A small network was shown many inputs. Here are its activations along a few directions, one row for each input.
Each table varies a few parts of the input and shows all the possible inputs, shuffled.
A made-up example of a description, with smaller parts first: one of 8 places around a ring, together with either a single point or one of 9 places around a ring or (one of 3 separate values, together with one of 6 places along a line).
Shared parts are said once, and a part with two or three values counts as separate values.
(in the rows, 128 means zero)

Other details of the inputs vary at random and push rows far along two fixed directions, the same in every table; ignore that.
These rows show it; all are for the same input, with only those details redrawn:
[130 104 134 184 129  77 118 106 103 107 182 171 147 158 168 168]
[158 141 169 126  57  97 133  99 121 106 116  77 130 158  93  98]
[143 114 152 171 105  79 123 104 105 106 165 147 144 161 149 148]
[123 104 124 182 138  80 112 109 103 109 180 165 149 155 168 171]
[123 108 117 174 137  85 114 113 105 109 172 154 145 150 161 167]
[ 76 114  39 141 169 121  88 138 117 123 146 111 141 118 133 179]
[156 140 166 125  58  98 135 102 122 104 117  79 130 156  92 101]
[ 68 115  32 140 175 123  87 139 117 123 146 110 140 117 132 182]

Rows:
row 1: [103 104  50 117 205 152 121 162 130 151 146 141 136  85 128 158]
row 2: [131 163  97  68 124 171 141 145 152 152  80  47 111  95  57 103]
row 3: [155 112 170 179  96  71 131 101 101 101 173 157 143 170 154 145]
row 4: [178 120 163 112  52 126 140 117 107 114 109 110 140 163  82  86]
row 5: [154 165 143  79 116 153 131 116 159 153  98  73 111  99  78  88]
row 6: [157 149 174  98  71 144 130  88 138 142 100 110 128 164  86  64]
row 7: [129 141 169 168 106  95 112  84 126 125 167 161 120 151 158 149]
row 8: [ 58 103  43 123 185 150  74 150 131 132 131 141 130 122 138 162]
row 9: [160 152 173 102  65 152 145 117 120 137  81 115 133 161  86  69]
row 10: [153 120 184 167 101 103 139 119 106 108 147 196 139 178 164 121]
row 11: [160 130 220 108  85 120 153 121 157 116 104 105 102 131 112  72]
row 12: [115 163 112  62 124 188 149 169 156 141  54  56 110  90  70  81]
row 13: [ 83 155  65 124 209 172 128 163 144 166 126 152 124  95 148 169]
row 14: [ 94 158 110  76  42 146 135  88 133 176  21  70  75 155 119 112]
row 15: [100 108  53 110 221 152 100 144 142 157 147 146 131  71 136 150]
row 16: [108 130 143 151 120 106 107 100 137 123 141 129 127 153 144 133]
row 17: [112 145 108  72 118 164 150 170 156 109  61  26 114  93  80  92]
row 18: [104  98  74 130 182 155 143 192 119 130 130 155 137  94 150 166]
row 19: [134 191 164 115  63 131 135 104 131 128  99  84 111 138  93 106]
row 20: [155 151 224 123  85 103 154 105 165 117 115  84 100 124 119  82]
row 21: [ 94 138 114 125 177 143 135 155 154 123 121 114 119 102 149 130]
row 22: [166 120 220 165 121  99 170 137 128 110 149 193 123 143 175 116]
row 23: [ 96  89  47 117 207 153 117 173 124 147 138 140 136  81 128 163]
row 24: [157 134 179 108  63 139 129 107 131 125 102 114 126 165  97  77]
row 25: [ 87 126  26 129 179 153  96 137 112 151 144 144 145 130 122 179]
row 26: [132 106 150 158 180 122 135 120 139 149 172 202 128 125 179 141]
row 27: [ 70 102  27 130 182 136  86 147 119 118 145 111 144 120 131 170]
row 28: [106 166 116  87  98 160 121 132 145 121  72  51 120 137  81  85]
row 29: [162 108 171 160 114  87 107  89 118 102 167 152 142 158 159 117]
row 30: [166 112 172 148 134 123 175 143 118 131 145 189 143 130 159 127]
row 31: [180 127 208 118  83 103 167 122 144  95 120  77 115 130 104  79]
row 32: [ 54 112  58 124 223 150  96 157 163 134 137 112 118  84 158 161]
row 33: [137 122 145 178 156  84 140 124 120 119 193 165 119 104 173 181]
row 34: [148  82 137 162 164 108 147 154 112 121 174 186 139 121 167 157]
row 35: [111 144 117  62 127 180 129 151 167 143  69  54 106  91  74  82]
row 36: [121 151 160 179 164 103 148 129 130 130 177 182 116 109 191 173]
row 37: [127  95  99 127 190 135 108 142 130 147 153 164 131  89 145 143]
row 38: [117 105 110 136 112 129 128 149 104 103 120 151 145 152 132 140]
row 39: [167 104 208 159 133 110 148 117 133 138 159 194 124 139 166 115]
row 40: [167  99 202 158 113  99 173 155 115  95 139 170 134 140 165 126]
row 41: [ 96 145  88 123 149 155 101 110 134 157 128 142 128 147 125 144]
row 42: [ 72  95  25 115 192 144  62 144 123 126 135 132 141 103 131 162]
row 43: [160 169 222 125  81 110 173 122 155 117 102  88 105 126 117  83]
row 44: [169 144 185 123  62  95 117  80 133 111 123  89 125 146 101  86]
row 45: [ 94 171  59  58 123 197 119 137 140 159  58  68 130 119  61  88]
row 46: [172 132 155 106  67 129 142  98 112 132 116 117 143 165  80  83]
row 47: [107 137  68  65  92 186 126 167 117 127  53  62 138 126  60 104]
row 48: [126 117 123 159 143 133 128 139 102 130 149 200 150 158 168 147]
row 49: [151  87 162 159 165  92 123 129 126 113 178 191 126 111 179 143]
row 50: [ 91 118  73 133 206 120  95 142 150 131 149 110 119  65 151 164]
row 51: [184  89 209 167 114  78 163 135 114  97 169 178 129 140 160 126]
row 52: [171 141 160 108  57 143 158 117 110 127  96 126 145 168  90  82]
row 53: [177  98 180 165  84 114 154 122  84 116 144 207 156 179 153 127]
row 54: [125 143 122  90  74 149 138 138 127 101  71  54 134 149  81  89]
row 55: [131 170 128  70 125 180 157 149 158 157  73  82 112  96  77  77]
row 56: [166 111 198 178 124  68 159 121 125 106 176 150 124 132 166 142]
row 57: [124 104  81 118 144 139  87 126 114 131 135 140 142 124 121 133]
row 58: [ 86 133  78 133 127 129 118 142 116 113 118 104 140 135 128 156]
row 59: [103 128  70  69  99 156 104 144 127 117  74  45 126 124  51 100]
row 60: [125 142 109 124 152 156 155 158 132 145 118 139 130 115 133 150]
row 61: [ 76 135  64 124 212 163 108 147 156 166 138 145 117  96 145 170]
row 62: [143 122 204 165  99  83 177  98 131 166 109 189  74 143 225 154]
row 63: [140 172 180 124  66 118 143 105 134 118  98  88 121 161 106  89]
row 64: [194  96 209 159 123  92 144 118 122 119 172 187 130 127 165 116]
row 65: [ 86 152  61 137 177 163 111 134 120 159 133 172 140 138 145 169]
row 66: [159 139 186 179  74  88 153 106  95 103 164 176 136 166 160 156]
row 67: [ 74 140  61 135 183 139 130 170 131 130 139 118 117  72 148 196]
row 68: [108 140  83 136 121 116 107 111 113 124 149 109 126 122 115 163]
row 69: [143 122 129 173 126 124 142 123  93 132 159 215 155 175 168 169]
row 70: [132  84  92 153 148 121 111 129  90 133 162 190 157 148 145 157]
row 71: [165 124 200 150 131 124 165 137 126 136 139 188 130 135 159 111]
row 72: [ 61 104  26 115 195 170  75 142 126 156 127 149 140 116 132 159]
row 73: [146 164 116  84  91 154 106  94 136 149  95  81 127 135  66  90]
row 74: [122 107  70 128 170 137  89 111 115 149 156 173 147 125 136 141]
row 75: [176 101 203 167 139  77 133 109 136 104 178 159 125 126 177 117]
row 76: [ 74 138  36 128 178 130  69 116 125 138 158 120 125  88 132 181]
row 77: [ 88 159  86  74 127 162 142 168 159 125  59  15 113  81  81 114]
row 78: [131 128 130 162 175  95 114 113 135 126 185 159 115  80 173 169]
row 79: [139 172 193 109  92 121 143 105 164 130 113  74  89 101 106  99]
row 80: [187 125 203 106  73 140 187 146 126 122  89 120 122 130  98  76]
row 81: [120 136  69  56 111 174  89 125 133 149  75  59 127 105  48  83]
row 82: [140 143 184 113  71 122 120  92 147 109 103  76 123 165 105  72]
Question: What is each input in this table made of?
Answer: one of 2 separate values, together with either a single point or (one of 5 places around a ring, together with one of 8 places along a line)
Question: Changing only the choice among 2 separate values turns row 51 into row 59. The same change can be made to row 56. Which row results?
Answer: row 3
Question: Changing only the choice among 2 separate values turns row 4 into row 34. The same change can be made to row 45. Which row results?
Answer: row 55
Question: Changing only the choice among 2 separate values turns row 58 into row 77. The same change can be made to row 42. Which row results?
Answer: row 49
Question: Which other rows does row 61 become when the choice among 2 separate values takes its other values? List them by row number.
Answer: row 41
Question: Which other rows does row 32 become when the choice among 2 separate values takes its other values? List them by row number.
Answer: row 82
Question: A walk changes only the place on the line of 8. It starts at row 78 and steps to row 50. List the rest of the walk in order.
Answer: row 75, row 49, row 64, row 37, row 15, row 5

Rows:
row 83: [142 106 136 153 155 144 134 125 109 159 149 235 145 156 172 138]
row 84: [146 159 173 108  42 124 147 108 127 115  83  84 120 160  92  88]
row 85: [152 143 146 127 131 131 146 135 132 125 137 128 132 113 116 123]
row 86: [106 157  56  70 123 169 122 145 135 141  82  40 129  94  51 112]
row 87: [174 144 188 145  66 100 136  89 110 118 146 142 132 163 116 112]
row 88: [124 146 119  94  87 148 150 144 131 126  77  66 124 130  83 108]
row 89: [ 92 125  84 136 177 146 132 170 127 126 131 140 128 103 155 164]
row 90: [132 131 139 161 144 105 120 100 127 131 175 166 129 138 159 152]
row 91: [176 110 215 136  97  97 143 108 137 118 134 137 114 137 135  92]
row 92: [106  94  65 130 168 134 110 151 117 120 139 135 146 119 134 153]
row 93: [131 120 145 128 122 116 111 109 135 120 128 117 127 140 130 108]
row 94: [110 161 132  97  97 143 129 123 149 135  79  61 107 133  97 103]
row 95: [ 84 126  88 131 181 134 119 150 140 140 128 135 111  98 166 165]
row 96: [101 127  92 134 182 133 109 134 141 149 153 141 121  88 144 160]
row 97: [ 95 104  67 131 156 131  85 130 115 120 137 137 143 129 139 151]
row 98: [178  94 203 167 122  94 155 129 116 103 169 184 139 147 160 118]
Question: What is each input in this table made of?
Answer: either a single point or (one of 3 separate values, together with one of 5 places around a ring)
Question: Which other rows does row 88 become when the place on the ring of 5 takes its other values? List them by row number.
Answer: row 84, row 89, row 94, row 95
